Each row below holds a small network's activations on one input, seen along a few directions.
Each table varies a few parts of the input and shows all the possible inputs, shuffled.
Descriptions start from the smaller parts, as in this example, which fits no table here: one of 5 places around a ring, together with either a single point or (one of 2 separate values, together with one of 4 places along a line) or one of 11 places around a ring.
Shared parts are said once, and a part with two or three values counts as separate values.
In the rows, 128 means zero.

Other details of the inputs vary at random and push rows far along two fixed directions, the same in every table; ignore that.

A family of inputs:
row 1: [161 149  93 190 114  89 194 121 181 233 120 131 105 129]
row 2: [104 116 148 158  85 146 179 150 205  57 192 154  89  83]
row 3: [ 98 150 143 154  93 177 180 118 203  58 175 157 138 104]
row 4: [169 130 113 169 131 104 172  94 205 237 150 115 155 132]
row 5: [124 173 183 128  99 130 137 111 207  65 182 130 171  73]
row 6: [133 173 115 187 122  63 140 104 173 237  84 107 156 113]
row 7: [118 206 181 135  91  96 141 124 186  65 147 142 149  68]
row 8: [133 196 182 129  92 106 141 121 195  67 174 137 159  68]
row 9: [148  91  88  95 183 128  71 104  52 219  67  84 162 193]
row 10: [132  85 161  51 153 148  54 139  65  48 146 114 147 114]
row 11: [116 162  99 199 134  97 163  97 180 230  87 119 151 146]
row 12: [140  58  59 129 166 124 116 148  38 211  71 118  64 192]
row 13: [221 104  98  77 168 106 116 115  49 228 124 116 117 185]
row 14: [157  46  94  97 191 118  49 127  66 217  94  76 157 165]
row 15: [168 113  95 181 122 119 190 108 205 231 152 121 127 138]
row 16: [147  25  56 118 172 160 110 142  61 214 105 113  88 196]
row 17: [ 97 150 147 167  76 115 183 164 182  59 158 167  68  75]
row 18: [101 167 171 134 104 145 132 103 207  63 165 133 185  80]
row 19: [119 103 122  70 139 212 109 136  62  47 138 149 120 175]
row 20: [152 132 126 181 130  33 128 131 187 232 110  96 141  81]
row 21: [101 126 159  76 151 128  50 151  37  47  98 116 129 119]
row 22: [ 89 102 154  72 151 149  47 147  49  46 104 108 146 128]
row 23: [117 134 165  70 138 107  56 157  29  52 101 123 116 107]
row 24: [173 107  73 113 156 120 127 130  26 222  73 125  84 195]
row 25: [143 117 147  47 146 186 101 115  61  53 151 146 140 157]
row 26: [ 84  84  70 219 122 121 173 133 192 220  98 116 107 143]
row 27: [128 167 151  66 130 147 104 134  23  58 107 156 109 150]
row 28: [159  96 128 172 139  64 124 117 211 231 143  84 162  90]
row 29: [156  89 133  66 121 147 123 172  51  47 165 156  51 136]
row 30: [ 79 167 164 143 106 154 122 109 211  59 149 130 193  94]
row 31: [ 81 108 136 164  89 159 174 143 208  52 175 157 104  90]
row 32: [ 77 169 154 152 105 172 151 110 204  61 157 148 174 111]
row 33: [121 163 187 139  96  84 122 145 195  62 175 125 146  44]
row 34: [113 116  81 217 108  80 181 143 171 227  95 132  76 121]
row 35: [114 145  80 211 125 113 181 111 179 225  90 123 123 151]
row 36: [173 131 140  56 124 164 129 147  47  54 164 157  85 150]
row 37: [ 56 165 136 173  91 176 173 126 189  55 132 151 138 120]
row 38: [159 159 157  50 133 139 111 137  38  58 134 155 104 143]
row 39: [100 133 139  66 145 186  95 123  46  50 109 140 141 173]
row 40: [160 114  94  99 180 107  74 108  40 221  60  94 144 186]
Each input here is: one of 5 places along a line, together with one of 8 places around a ring.
The inputs of row 27 and row 23 match in every part but the place on the line of 5. If row 39 is changed in the same way as row 27 into row 23, which row does it become?
Answer: row 22
The inputs of row 15 and row 28 match in every part but the place on the line of 5. If row 3 is changed in the same way as row 15 into row 28, which row does it become?
Answer: row 10

A family of inputs:
row 41: [124 156 113 141 143 100 105 121  99 177  72 108 144 146]
row 42: [ 89 107 135  99 120 160 113 147  74  42 122 151  94 133]
row 43: [ 64 126 146 152 103 161 151 130 178  53 149 156 129 109]
row 44: [123 115  95 197 115 141 171 125 219 182 147 109 137 127]
row 45: [119 118  83 151 140 166 147 109 131 176 105 123 139 179]
row 46: [156  90 104 135 133 110 147 136 116 176 130 136  87 134]
row 47: [173 103 128 103 153  83  98 125  92 184 121 110 124 125]
row 48: [125 123 119 115 159 101  97 105  81 181  75 118 145 153]
row 49: [134  98 143  77 126 163 127 142  92  54 167 157  96 131]
row 50: [143  74  96 125 145 118 128 139  91 175 113 123  89 150]
row 51: [153  84 125 101 164 107  91 118 105 177 122 103 153 140]
row 52: [128 165 144 137  89 168 184 126 181  64 180 158 124 113]
row 53: [187 150 125 107 141  85 114 132  78 186 112 115 117 137]
row 54: [ 98 130 127 109 114 164 111 166  66  40 115 140  88 137]
row 55: [ 97 146 124  98 125 169 116 153  41  48  99 152  89 158]
row 56: [120 112 123 137 145  94 101 118 124 182  90 108 150 121]
row 57: [113 145 118 193 125 120 132 104 225 191 122  91 193 112]
row 58: [117 187 186 134  91  92 154 118 188  74 157 153 137  67]
row 59: [142 119 133  93 118 186 131 146 110  48 173 142 108 134]
row 60: [145 127 131  86 116 150 117 172  55  47 143 145  68 131]
row 61: [154 126 118 132 144  89  96 145 101 178 104  91 133 125]
row 62: [112 152 157 137  91 140 189 121 189  72 177 174 114 101]
row 63: [120 119 124 117 161 118 105  93 114 182  91 119 165 155]
row 64: [177 134 122 127 139  83 103 142 102 181 118 102 124 120]
row 65: [125  96  85 153 138 167 134 126 137 176 118 111 135 163]
row 66: [187 139 125 109 143 121 124 104 127 183 141 109 157 146]
row 67: [153 109 108  96 166 111  62 143  31 172  76  91 125 162]
row 68: [114 154 180 130 103 114 133 120 202  64 174 141 160  67]
row 69: [153 146 123 178 119 103 145 110 229 195 155  97 178  97]
row 70: [150  96 124 109 158  89  90 128  92 180 108 102 133 129]
row 71: [138 123 154  61 142 171  72 138  75  43 150 110 157 130]
row 72: [113 139  99 219 101  97 177 147 209 183 123 117 106 105]
row 73: [135 142 118 193 100  88 206 116 210 194 139 153 102 107]
row 74: [143 156 139  93 103 144 147 158  76  52 144 159  70 131]
row 75: [130  76  90  93 173 158 114 113  45 174  92 137 109 204]
row 76: [111  90 139  83 132 170 117 144  90  49 154 147 101 138]
row 77: [150 150 144 161 122  79 162  92 212 199 146 131 161 102]
row 78: [ 80 189 159 145 109 159 127 106 185  65 134 129 190 107]
row 79: [ 55 160 144 159  99 146 166 126 161  59 120 169 115 109]
row 80: [ 71 149 174 134 112 134 114 117 185  60 141 134 174  83]
What do these inputs look like to the network?
Answer: one of 2 separate values, together with one of 4 places along a line, together with one of 5 places along a line
The inputs of row 74 and row 55 match in every part but the place on the line of 5. If row 77 is changed in the same way as row 74 into row 55, which row does it become?
Answer: row 63
Change only the place on the line of 4 in row 59. List by row number the other rows that result.
Answer: row 46, row 49, row 60
Change only the place on the line of 4 in row 55. List by row number the other rows that result.
Answer: row 45, row 75, row 79
Change only the choice among 2 separate values in row 56. List by row number the other rows that result.
Answer: row 42

A family of inputs:
row 81: [109 128 141  85 136 158 109 156  58  42 121 147  94 144]
row 82: [126 106 127  80 135 170 112 130  78  80 135 150 106 158]
row 83: [157 111 115 133 150  86 108 125 108 214  96 104 128 136]
row 84: [127 108  83 182 127 123 161 112 176 210 107 115 135 140]
row 85: [140 104 131  77 129 164 122 145  71  79 148 138 108 153]
row 86: [114 149 138 155 104 123 167 134 167 110 151 155 109  95]
row 87: [145 101 104 130 160 116 113 105 118 212  99  99 154 153]
row 88: [144 116 150  74 148 144  95 130  79  77 148 120 133 136]
row 89: [127 166 159 140 107 102 143 124 171 109 142 135 143  97]
row 90: [ 73 167 139 183  92 145 165 129 194  84 140 144 135 103]
row 91: [137 124  96 181 122  97 160 130 158 218 108 119 109 126]
row 92: [117 177 161 154  94 117 147 125 211  81 164 130 150  77]
row 93: [131 125 149  63 137 160  80 134  74  49 141 141 144 135]
row 94: [168  90  90 137 142 117 141 121 117 210 124 121 102 149]
row 95: [ 80 173 160 175 101 124 138 122 203  84 136 129 167  83]
row 96: [155 103 106 101 163 101  87 124  64 187  86 101 131 161]
The inputs of row 81 and row 94 match in every part but one. If row 96 is changed in the same way as row 81 into row 94, which row does it become?
Answer: row 92
What do these inputs look like to the network?
Answer: one of 2 separate values, together with one of 8 places around a ring
